A small network was trained on invented records. Each row is its activation on one of them, seen along a few directions.
After each row come some of the record's fields: NOV, BOZAZ, KONES, VAK, PAZE, TAVA, ZAD.
A field that a record lacks is written absent.
The largest differences between rows may come from other fields.
In the rows, 500 means zero.
Strong random noise was added to every row along 2 fixed directions; ignore it. To show where, here is one row again and again, with new noise each time:
412 399 453 413 602 510 388 513 417 382 620 454 255 264 688 518 482 369
338 344 499 610 575 389 619 438 530 720 571 423 455 274 641 634 634 449
385 322 474 517 614 472 560 567 439 599 638 378 427 264 611 522 617 419
385 405 468 471 582 462 433 448 468 464 586 472 283 269 699 579 501 389

533 617 455 378 554 474 572 710 389 409 590 413 575 514 488 401 622 598
<NOV:muna BOZAZ:dazus KONES:badab VAK:rufi PAZE:nati TAVA:nive ZAD:absent>
419 314 519 460 510 663 488 654 338 422 531 314 641 458 323 296 614 342
<NOV:momi BOZAZ:dazus KONES:vus VAK:absent PAZE:novu TAVA:nive ZAD:zem>
573 555 339 488 559 604 499 741 312 508 592 474 677 525 519 412 542 543
<NOV:muna BOZAZ:dazus KONES:badab VAK:rufi PAZE:novu TAVA:mib ZAD:pibup>
739 610 510 272 585 559 491 783 195 323 653 455 387 577 460 311 524 587
<NOV:muna BOZAZ:dazus KONES:badab VAK:rufi PAZE:nati TAVA:nive ZAD:absent>
630 273 576 340 586 642 611 923 334 540 706 259 744 603 292 134 688 472
<NOV:momi BOZAZ:dazus KONES:vus VAK:absent PAZE:zis TAVA:mib ZAD:absent>
369 344 567 370 470 646 393 482 582 374 463 510 285 479 443 356 405 386
<NOV:momi BOZAZ:morof KONES:vus VAK:absent PAZE:nati TAVA:nive ZAD:absent>
612 506 516 499 459 639 530 651 472 458 400 444 658 591 396 340 430 576
<NOV:muna BOZAZ:dazus KONES:rap VAK:absent PAZE:novu TAVA:nive ZAD:pibup>
649 669 555 391 473 430 496 470 381 379 514 668 293 687 544 535 467 630
<NOV:muna BOZAZ:dazus KONES:badab VAK:rufi PAZE:zis TAVA:mib ZAD:absent>
562 595 429 519 520 419 567 517 287 588 558 602 574 506 440 608 658 556
<NOV:momi BOZAZ:dazus KONES:badab VAK:rufi PAZE:novu TAVA:mib ZAD:zem>
624 701 525 315 476 577 214 334 402 173 432 632 151 561 571 499 223 543
<NOV:muna BOZAZ:dazus KONES:rap VAK:absent PAZE:nati TAVA:nive ZAD:absent>
483 646 574 466 451 402 467 199 605 474 424 664 263 647 657 646 438 599
<NOV:muna BOZAZ:dazus KONES:badab VAK:rufi PAZE:zis TAVA:mib ZAD:absent>
394 403 606 499 464 562 509 445 633 557 529 476 505 494 455 517 498 419
<NOV:momi BOZAZ:morof KONES:vus VAK:absent PAZE:zis TAVA:mib ZAD:absent>
381 353 562 576 460 332 559 264 586 716 344 526 553 449 536 609 711 438
<NOV:momi BOZAZ:dazus KONES:vus VAK:absent PAZE:novu TAVA:nive ZAD:zem>
411 484 431 590 486 336 506 239 657 567 445 571 348 400 549 692 480 511
<NOV:muna BOZAZ:morof KONES:rap VAK:absent PAZE:nati TAVA:nive ZAD:absent>
489 283 273 325 653 667 306 734 305 231 640 362 332 322 395 306 509 311
<NOV:muna BOZAZ:morof KONES:rap VAK:absent PAZE:novu TAVA:nive ZAD:zem>
385 303 468 491 556 623 524 637 395 577 706 402 564 322 458 471 696 479
<NOV:momi BOZAZ:morof KONES:badab VAK:rufi PAZE:nati TAVA:mib ZAD:absent>
605 858 340 424 517 565 397 465 401 298 458 742 598 539 502 609 388 453
<NOV:momi BOZAZ:dazus KONES:rap VAK:absent PAZE:novu TAVA:mib ZAD:zem>
425 693 533 719 395 353 678 376 589 850 453 554 825 587 507 782 587 618
<NOV:momi BOZAZ:dazus KONES:badab VAK:rufi PAZE:nati TAVA:mib ZAD:absent>
471 428 522 558 521 433 571 489 418 628 626 498 447 485 544 600 553 566
<NOV:muna BOZAZ:dazus KONES:badab VAK:rufi PAZE:zis TAVA:mib ZAD:absent>
333 349 544 755 391 480 740 380 853 927 295 568 818 497 400 612 654 536
<NOV:momi BOZAZ:morof KONES:vus VAK:absent PAZE:novu TAVA:mib ZAD:pibup>
314 389 467 576 503 411 529 440 569 665 502 533 501 382 512 690 581 481
<NOV:momi BOZAZ:morof KONES:badab VAK:rufi PAZE:nati TAVA:nive ZAD:absent>
369 631 587 488 392 546 422 500 655 673 223 539 600 679 473 430 358 434
<NOV:momi BOZAZ:dazus KONES:badab VAK:ligu PAZE:novu TAVA:nive ZAD:zem>
616 542 547 571 447 434 630 496 537 558 518 494 443 571 364 495 573 624
<NOV:muna BOZAZ:morof KONES:rap VAK:absent PAZE:nati TAVA:nive ZAD:absent>
430 374 639 668 491 420 679 298 701 754 357 459 599 627 480 572 602 563
<NOV:muna BOZAZ:dazus KONES:vus VAK:absent PAZE:nati TAVA:nive ZAD:absent>
463 133 628 543 546 559 689 582 529 659 552 356 474 453 394 402 663 507
<NOV:muna BOZAZ:morof KONES:vus VAK:absent PAZE:zis TAVA:mib ZAD:absent>
528 651 562 532 416 348 548 287 506 401 469 662 331 650 564 603 363 613
<NOV:muna BOZAZ:dazus KONES:rap VAK:absent PAZE:zis TAVA:mib ZAD:absent>
467 327 314 417 514 534 445 668 265 427 717 367 506 316 463 484 665 386
<NOV:momi BOZAZ:morof KONES:badab VAK:rufi PAZE:novu TAVA:nive ZAD:zem>
485 603 506 379 492 541 335 456 556 337 592 631 310 553 497 483 416 436
<NOV:momi BOZAZ:morof KONES:badab VAK:rufi PAZE:zis TAVA:mib ZAD:absent>
425 445 456 484 532 466 604 509 495 410 612 476 553 288 539 562 619 455
<NOV:momi BOZAZ:morof KONES:vus VAK:absent PAZE:nati TAVA:mib ZAD:absent>
360 517 432 538 494 485 548 620 535 716 400 416 749 486 368 438 582 551
<NOV:momi BOZAZ:dazus KONES:badab VAK:rufi PAZE:novu TAVA:nive ZAD:zem>
431 503 513 559 356 613 274 371 702 348 258 465 385 539 480 526 311 414
<NOV:muna BOZAZ:morof KONES:rap VAK:absent PAZE:novu TAVA:nive ZAD:zem>
536 574 489 461 489 435 437 470 526 436 486 551 438 661 548 445 512 560
<NOV:muna BOZAZ:dazus KONES:badab VAK:rufi PAZE:nati TAVA:nive ZAD:absent>
444 558 476 644 428 375 746 461 523 725 476 476 494 518 518 623 670 491
<NOV:muna BOZAZ:morof KONES:badab VAK:rufi PAZE:novu TAVA:nive ZAD:zem>
545 629 463 441 460 512 454 564 437 472 373 544 404 684 495 445 418 548
<NOV:muna BOZAZ:dazus KONES:badab VAK:rufi PAZE:novu TAVA:nive ZAD:zem>
585 720 535 508 364 355 489 512 548 658 365 570 667 587 561 533 527 594
<NOV:momi BOZAZ:dazus KONES:badab VAK:rufi PAZE:novu TAVA:nive ZAD:pibup>

Here are new rows. What are their fields?
414 188 566 536 580 488 471 450 589 496 547 359 352 373 498 417 555 395
<NOV:muna BOZAZ:morof KONES:vus VAK:absent PAZE:nati TAVA:nive ZAD:absent>
559 329 488 519 501 508 594 560 492 552 593 351 465 488 377 469 612 594
<NOV:muna BOZAZ:morof KONES:rap VAK:absent PAZE:nati TAVA:nive ZAD:absent>
624 522 527 517 535 466 619 628 438 712 568 367 800 552 363 474 573 554
<NOV:momi BOZAZ:dazus KONES:rap VAK:absent PAZE:nati TAVA:nive ZAD:absent>
482 488 572 532 388 562 441 428 610 500 303 525 517 598 557 412 442 559
<NOV:muna BOZAZ:dazus KONES:vus VAK:absent PAZE:novu TAVA:nive ZAD:pibup>
394 461 341 583 449 392 423 302 370 519 515 467 450 391 660 673 582 467
<NOV:muna BOZAZ:dazus KONES:badab VAK:rufi PAZE:novu TAVA:nive ZAD:zem>
524 546 486 482 549 421 418 357 527 408 548 632 240 507 627 670 445 489
<NOV:muna BOZAZ:morof KONES:badab VAK:rufi PAZE:zis TAVA:mib ZAD:absent>
588 470 512 611 600 520 667 772 394 754 480 359 845 507 356 406 611 583
<NOV:muna BOZAZ:dazus KONES:rap VAK:absent PAZE:novu TAVA:nive ZAD:pibup>
485 601 381 692 527 427 650 602 525 740 446 421 878 513 465 521 531 590
<NOV:muna BOZAZ:dazus KONES:rap VAK:absent PAZE:novu TAVA:nive ZAD:pibup>
544 444 537 366 546 525 474 597 329 418 691 528 324 405 476 501 545 492
<NOV:momi BOZAZ:morof KONES:badab VAK:rufi PAZE:zis TAVA:mib ZAD:absent>
654 535 550 472 443 407 623 546 402 478 656 545 444 507 433 541 571 584
<NOV:momi BOZAZ:morof KONES:rap VAK:absent PAZE:zis TAVA:mib ZAD:absent>
664 593 557 532 503 369 650 514 397 510 576 590 497 674 416 484 533 669
<NOV:muna BOZAZ:dazus KONES:rap VAK:absent PAZE:zis TAVA:mib ZAD:absent>
559 491 379 463 574 483 488 571 364 395 691 539 375 421 631 586 528 489
<NOV:muna BOZAZ:morof KONES:badab VAK:rufi PAZE:nati TAVA:mib ZAD:absent>
635 719 404 313 445 585 418 698 354 290 462 484 576 654 335 374 417 494
<NOV:momi BOZAZ:dazus KONES:rap VAK:absent PAZE:novu TAVA:nive ZAD:zem>
437 380 461 442 499 558 444 375 603 329 414 481 241 467 583 476 426 291
<NOV:muna BOZAZ:morof KONES:vus VAK:absent PAZE:novu TAVA:nive ZAD:zem>
481 712 653 669 380 339 512 83 732 545 220 674 431 668 549 744 334 591
<NOV:muna BOZAZ:dazus KONES:rap VAK:absent PAZE:nati TAVA:nive ZAD:absent>
456 418 560 642 486 339 684 327 590 651 544 544 393 508 527 670 540 552
<NOV:muna BOZAZ:morof KONES:rap VAK:absent PAZE:zis TAVA:mib ZAD:absent>
682 877 542 325 498 493 258 380 410 165 409 653 216 565 573 521 242 569
<NOV:muna BOZAZ:dazus KONES:rap VAK:absent PAZE:nati TAVA:nive ZAD:absent>
